[ 5.90 -9.40  1.50  5.31 -9.38  1.17  4.76 -5.97 -2.51 -2.51 -2.61  4.88
  7.14 -6.39  0.12  3.02  1.50  5.10  2.39 -0.08 -0.59 -9.16  1.47  1.11
 -1.84  0.52  3.65] : J_163
[ 5.90 -9.40  4.79  5.31 -9.38  1.17  4.76 -5.97 -9.17 -2.51  1.49  4.88
  7.14 -6.39  0.12 -1.43 -0.01  4.98 -5.56  1.10 -4.40  5.18  0.58  3.90
  8.03  4.46 -4.96] : J_29
[ 5.90 -9.40  4.79  5.31 -9.38  1.17  4.76 -5.97 -9.17 -2.51 -2.61  4.88
  7.14 -5.57  0.12 -1.43 -0.01  4.98 -5.56  1.10 -4.40  5.18 -0.72  1.10
  8.03 -9.17 -4.96] : J_156
where: [3.02] => J_163, 16
back: [ 1.47 -9.16 -0.59] => J_163
all J_156: [1.10] => 20 24
q: [ 5.90 -9.40  4.79  5.31 -9.38  1.17  4.76 -5.97 -9.17 -2.51  1.49  4.88
  7.14 -6.39  0.12 -1.43 -0.01  4.98 -5.56  1.10 -4.40  5.18  0.58  3.90
  8.03  4.46 -4.96] => J_29
q: [ 5.90 -9.40  1.50  5.31 -9.38  1.17  4.76 -5.97 -2.51 -2.51 -2.61  4.88
  7.14 -6.39  0.12  3.02  1.50  5.10  2.39 -0.08 -0.59 -9.16  1.47  1.11
 -1.84  0.52  3.65] => J_163
where: [3.65] => J_163, 27
all J_163: [1.50] => 3 17

